Each row below holds a small network's activations on one input, seen along a few directions.
In each table, some parts of the input vary, and every possible input appears once, in random order.
A made-up example of a description, with smaller parts first: one of 5 places around a ring, together with either a single point or one of 11 places around a ring or (one of 3 separate values, together with one of 4 places along a line).
Shared parts are said once, and a part with two or three values counts as separate values.

Other details of the inputs shift rows strongly along three fixed directions, in all tables alike. That doesn't count.
These rows show it; all are for the same input, with only those details redrawn:
[  0  12   9  38  51  35 -12  68 -64  19 -25 -29   7]
[-36   9  -8 -57 -15 -58  37  21  28 -57   5   7  -8]
[ 49 -38  -1  23  32   1 -26   4 -20   0 -30  -8  35]
[-36 -18 -31   0 -39  10  14  21  14 -24  15 -11 -21]
[-37  43  16 -53  32 -57  37  60 -12 -44 -12  -2  -1]

Rows:
r1: [-25  49  16 -63 -26 -44  35  -2  29 -29  60  39 -12]
r2: [  4 -41 -25  30 -55  14 -19 -20  40   6 -10  -9 -27]
r3: [-31  12 -10  -8 -56  27  27 -17   4  14  67  21 -27]
r4: [-52  52  21 -56  37 -43  42  29 -13 -31 -14  -6  11]
r5: [  8 -39 -26  14 -65  41  -7 -45  17  32  65  20  -8]
r6: [  7 -40 -26  61 -37  31  -4 -14  12  -4  -9  -7 -28]
r7: [-33   3  -9 -13 -51  21  19  -7   8  16  73  15 -27]
r8: [ 57 -26  23  -8  19 -60  -8 -46  19 -13 -56  10  22]
r9: [ 29 -40 -10  20  19  34 -37 -34   6  33 -29 -22  24]
r10: [ -5   7  11  36  54  33  -4  60 -71  23 -26 -32   7]
r11: [  4  35  25  52  39  28 -20  55 -43  31 -46 -26 -18]
r12: [ 59 -10  21 -15  54 -53 -10  -4  -7 -33 -43  10  50]
r13: [ 65 -15  30 -27  20 -37  -9 -62  -1   6  14  45  45]
r14: [ 63 -39  11  -6  26 -64 -13 -21  20 -24 -44  17  28]
r15: [-44   8 -24  -1 -32  32   7 -16  36  -5   4 -18 -28]
r16: [-27  21 -10  -1 -57  31  22 -15  11   7  69  23 -27]
r17: [ 14 -26 -19  27 -64  48  -6 -52  22  17  67  22 -12]
r18: [ 74 -16  27 -30  20 -40 -20 -43   9   7  22  41  47]
r19: [  4 -27 -17  54 -45  33 -14 -22  21   9 -17 -14 -32]
r20: [-39  52  25   0  18  34  11  50 -57  42  43   5 -18]
r21: [ 11 -30 -15  32 -52  57  -6 -42  -1  35  61  14 -12]
r22: [ 55 -25   8  44  29  -7 -24   0 -10   0 -43   0  14]
r23: [-36  32  14  36  29  15  26  64 -53   9 -25 -22 -35]
r24: [ -7 -29 -36  31 -34  39 -33 -21  27  27 -11 -24 -25]
r25: [ 73 -14  24 -31  18 -39 -19 -43   9  10  19  44  50]
r26: [  8 -26 -20  27 -65  49 -11 -54  20  17  62  27 -12]
r27: [-45  -1 -29 -13 -32  27  -2   0  39   2   7 -20 -24]
r28: [  1   1   3  24  35  19  -8  50 -42   6 -20 -21   8]
r29: [ 33 -45 -15  28  12  33 -40 -20  -2  18 -16 -15  41]
r30: [-11 -39 -38  16 -43  22 -21 -42  36  19  -8 -20 -23]
r31: [-38  37  19  25  22  15   8  63 -40  27 -29 -31 -36]
r32: [-51  11  -7 -66  -9 -48  34  -1  30 -40   7  -1   7]
r33: [-44  27  -7 -57 -13 -43  27   2  40 -50   6   5   6]
r34: [-46  51   8  19  33  30   4  42 -42  33 -32 -37 -34]
r35: [ 49 -28   4  34  32   5 -16 -11 -22  -8 -33  -6  32]
r36: [ 50  14  26 -19  59 -54 -20 -35   8  -6 -63   1  30]
r37: [ 40  -7   5  12  40  16 -38 -19   7  17 -40 -13  30]
r38: [ 59 -44  12  -7  28 -65  -5 -29  13 -21 -44  14  28]
r39: [-40  60   5  23  30  32 -11  53 -29  28 -29 -34 -34]
r40: [-24  52  13 -64 -29 -44  36  -2  28 -26  57  42  -9]
r41: [-16  32  17  27  60  51 -11  33 -51  43 -37 -38   1]
r42: [-34  74  40 -71  23 -49  32  40 -14 -10  39  33  -4]
r43: [-31  19 -11  -4 -56  30   7  -7  16   6  68  26 -27]
r44: [-11 -39 -37  26 -45  42 -10 -41  31  -8  11 -11   5]
r45: [ 55 -42   7 -15  28 -50   1 -39   2 -32 -36  10  45]
The inputs of r33 and r29 match in every part but one. If r39 is changed in the same way as r33 into r29, which row does it become?
> r24
What do these inputs look like to the network?
> one of 5 places around a ring, together with either one of 3 separate values or one of 6 places around a ring
A walk changes only the place on the ring of 6. It starts at r19 and steps to r36. List the rest of the walk in order.
> r15, r44, r35, r6
Change only the choice among 3 separate values in r5. List by row number the other rows that result.
> r7, r20
Which other rows agree with r8 in the place on the ring of 5? List them by row number.
> r3, r4, r13, r21, r23, r34, r41, r45

Rows:
r46: [ 25 -65 -33  43 -35  32 -25 -34  19   3  -8  -9   6]
r47: [-30  43  11 -47 -12 -32  31  11  13 -25  33  21  -8]
r48: [-39   2 -21   2 -21   8  16  25   7 -15   5 -14 -25]
r49: [ 24 -55 -31  20 -32  43 -33 -54  25  22  16  -4  19]
r50: [ 46  -3  20 -11  42 -34 -17 -18   1  -3 -38   5  28]
r51: [ 42 -33   3  31  26   9 -23  -6 -14   8 -34 -11  27]
r52: [-32  15  -4  -8 -28   9  20  12  -3   6  36   6 -25]
r53: [-40  19  -4 -35  -8 -39  31  22  16 -39  -3  -2 -16]
r54: [-40  -3 -31  31 -42  50  -2   8  10  16  15 -20 -41]
r55: [-39  11 -11 -29 -16 -27  27  21  18 -36   1  -4 -20]
r56: [ 40 -20  10 -35  -7 -49  -2 -40  27 -14  14  34  24]
r57: [  2  13  11  66  28  82 -18  35 -72  60  10 -18  -6]
r58: [ 27 -27  -2 -20 -13 -37  -5 -49  44 -18 -16  11  14]
r59: [  9  51  42  -6  58  -4   0  48 -50  19   1   7  15]
r60: [ 44  -3  21  -9  41 -36 -16 -20   0  -2 -39   4  29]
r61: [ -3  46  33   2  60  -7  -1  42 -42  15 -36 -13   5]
r62: [-34  11 -14   5 -39  32  17  -1   3   3  43   6 -25]
What do these inputs look like to the network?
> either a single point or one of 6 places around a ring or (one of 2 separate values, together with one of 5 places along a line)

Rows:
r63: [-16 -13 -18   8 -32  15   9  -9   7  -7  21   0 -10]
r64: [  1  19  19 -20  21 -30  12  21 -13 -13  -2   9   2]
r65: [ 47 -39  -9  53   5  57 -49 -24 -17  50  -4  -9  24]
r66: [ 46 -55 -12   5 -26 -19 -11 -57  28 -12   2  18  20]
r67: [-29 -19 -28 -20 -68 -15  20 -16  46 -29  38  14 -26]
r68: [ 37   7  26 -14  33 -29  -5 -14  -3   2 -17  15  23]
r69: [-19  18   8  -4  23  -5   5  24 -10  -6 -21 -12  -2]
r70: [-18  24  10  -1  14   0  16  27 -25  -3   3  -2  -4]
r71: [ 19  15  18  -8  32  -8 -13   2 -12  12  -7   4  20]
r72: [-23 -19 -22 -50 -60 -61  27 -37  75 -54   8  12 -20]
r73: [ 33   6  24 -16  38 -23  -8 -16  -5   4 -14  10  29]
r74: [ -5  30  15 -10  14  -7   2  18 -10   7   2   5  -3]
r75: [ 36  -1  19 -11  34 -27  -6  -1 -12  -8 -14  12  29]
r76: [ 66 -49  -3 -23 -19 -49 -22 -77  54 -15  -3  32  33]
r77: [-24  24  10   6  19  -4   8  37 -16   0 -19 -15 -16]
r78: [ 31   5  19 -14  33 -31  -4   6 -11  -8 -12  12  29]
r79: [ 41 -42 -11  42   3  38 -35 -15 -13  24   1  -4  23]
r80: [-24  27   7   1  20   3   8  35 -17  -3 -19 -20 -10]
r81: [ 65 -44  -3  -2  -6 -20 -31 -64  33   1  -6  21  38]
r82: [-18  22   9  -7  17   3   9  32 -22  -2   7  -3  -3]
r83: [ 45 -44  -5  42  12  37 -29 -18 -19  27  -6  -5  26]
r84: [-25 -16 -31  -4 -42  -1   9 -15  36 -19   5  -5 -23]
r85: [-15  23  10  -2  15   1  16  31 -21  -2   5  -2  -4]
r86: [ 29  -9  12  -1  30  -5 -12   3 -19   6  -9   3  26]
r87: [-38  -8 -23 -21 -50 -20  21 -11  47 -32   7   3 -28]
r88: [-15  22   9 -28  29 -30  12  21  -4 -13 -24  -8   2]
r89: [  1  30  23 -24  22 -28   7  11  -7  -3  -3  10  -2]
r90: [-15  28  12 -15  18 -12  12  35 -18  -8   6   1   2]
r91: [ -1  21  15 -23  23 -25  12  20 -12 -15   0   7   9]
r92: [-37 -10 -26   3 -43   9  11  -3  30 -16   6  -8 -27]
r93: [-16 -15 -20 -26 -52 -24  17 -17  42 -31  28  18 -13]
r94: [ 35  -1  21  -9  31 -32   0  -7 -15  -8 -18  14  27]
r95: [-31  -7 -20  24 -21  41  -3  17  -3  12  -2 -27 -21]
r96: [-29 -12 -30  31 -24  47  -6   9   0  11   1 -23 -26]
r97: [ -7  36  24 -25  22 -28  16   9 -10  -4  -6  10  -1]
r98: [ 43 -36  -6  38  -3  35 -31 -43  -4  28  -3  -1  18]
r99: [-13  21   8  -3  19  -7   6  25 -10  -6 -22 -14  -4]
r100: [-45  -6 -25  49 -24  73  -7  31 -17  28   3 -33 -32]
r101: [ -7  30  13 -11  17  -4   1  17 -10   6   4   1   2]
r102: [-24  -4 -18  -6 -46  10  12 -20  32  -5  28   6 -22]
r103: [-20  28   9  -6  24 -19  11  34 -14  -5 -20 -12 -15]
r104: [-11  20  12 -18  26 -27   9  18  -2 -17 -25  -5   4]
r105: [-18  21   7  -8  15   1   8  36 -21   3   7  -4   1]
r106: [-27 -17 -27  -7 -60   6  15 -10  31 -19  33   9 -27]
r107: [ 38 -34  -9  58   4  69 -45 -18 -24  52  -1 -14  13]
r108: [-37  -3 -22  27 -24  45  -1  19  -2   8   2 -27 -28]
r109: [-12  28  15 -11  20  -3   7   7 -15   6   1   0   0]
r110: [-36  -1 -22  48 -32  81  -7  11 -22  42  26 -23 -31]
r111: [-26 -11 -21 -35 -50 -38  22 -23  57 -41   4   5 -20]
r112: [-20 -10 -16 -45 -60 -44  26 -49  61 -35  28  24 -20]
r113: [-19  35  15  -3  16   4  11  18 -20   9   2  -2  -9]
r114: [-16  35  14  -6  15   6   5  24 -17   9   5  -1  -9]
r115: [  0  29  24 -22  23 -28  13   9  -6  -2  -3   9  -1]
r116: [-36  -7 -22  39 -28  62   2  21 -24  23  24 -19 -24]
r117: [ 52 -38  -1  40  13  39 -37 -34 -12  39  -9  -4  27]
r118: [-14  22  12  -1  13  -1  16  33 -22  -1   3   0  -7]
r119: [-24 -17 -23  35 -32  51  -1   3 -10  13  24 -12 -18]
r120: [ 31   4  18   1  31  -5 -10 -11 -10  12 -11   5  21]
r121: [-22  30   6 -11  27 -12  11  32 -13  -8 -20 -13  -8]
r122: [ 36   8  23 -17  36 -24 -12 -14  -6   2 -14  11  27]
r123: [ 66 -46  -1 -11 -11 -29 -25 -70  39  -7  -7  27  31]
r124: [ 58 -39  -1  28  10  25 -41 -43  -1  27  -7   4  30]
r125: [ 32   1  24 -11  34 -35   3   2 -12  -8 -14  12  22]
r126: [-17 -10 -17   5 -29  15  12   0  10  -7  23   0 -13]
r127: [-29  -9 -21  29 -28  49   4  15  -9  11  27 -12 -22]
r128: [-12  20   4  -2  20 -11   6  25 -11  -4 -22 -10  -9]
What do these inputs look like to the network?
> one of 6 places along a line, together with either one of 3 separate values or (one of 2 separate values, together with one of 4 places along a line)
The inputs of r99 and r108 match in every part but the place on the line of 6. If r78 is changed in the same way as r99 into r108, which row does it become?
> r79
The inputs of r113 and r98 match in every part but the place on the line of 6. If r102 is changed in the same way as r113 into r98, which row does it become?
> r120
Change only the choice among 2 separate values in r113. List by row number the other rows that result.
> r70
Change only the choice among 2 separate values in r81. List by row number the other rows that result.
> r78
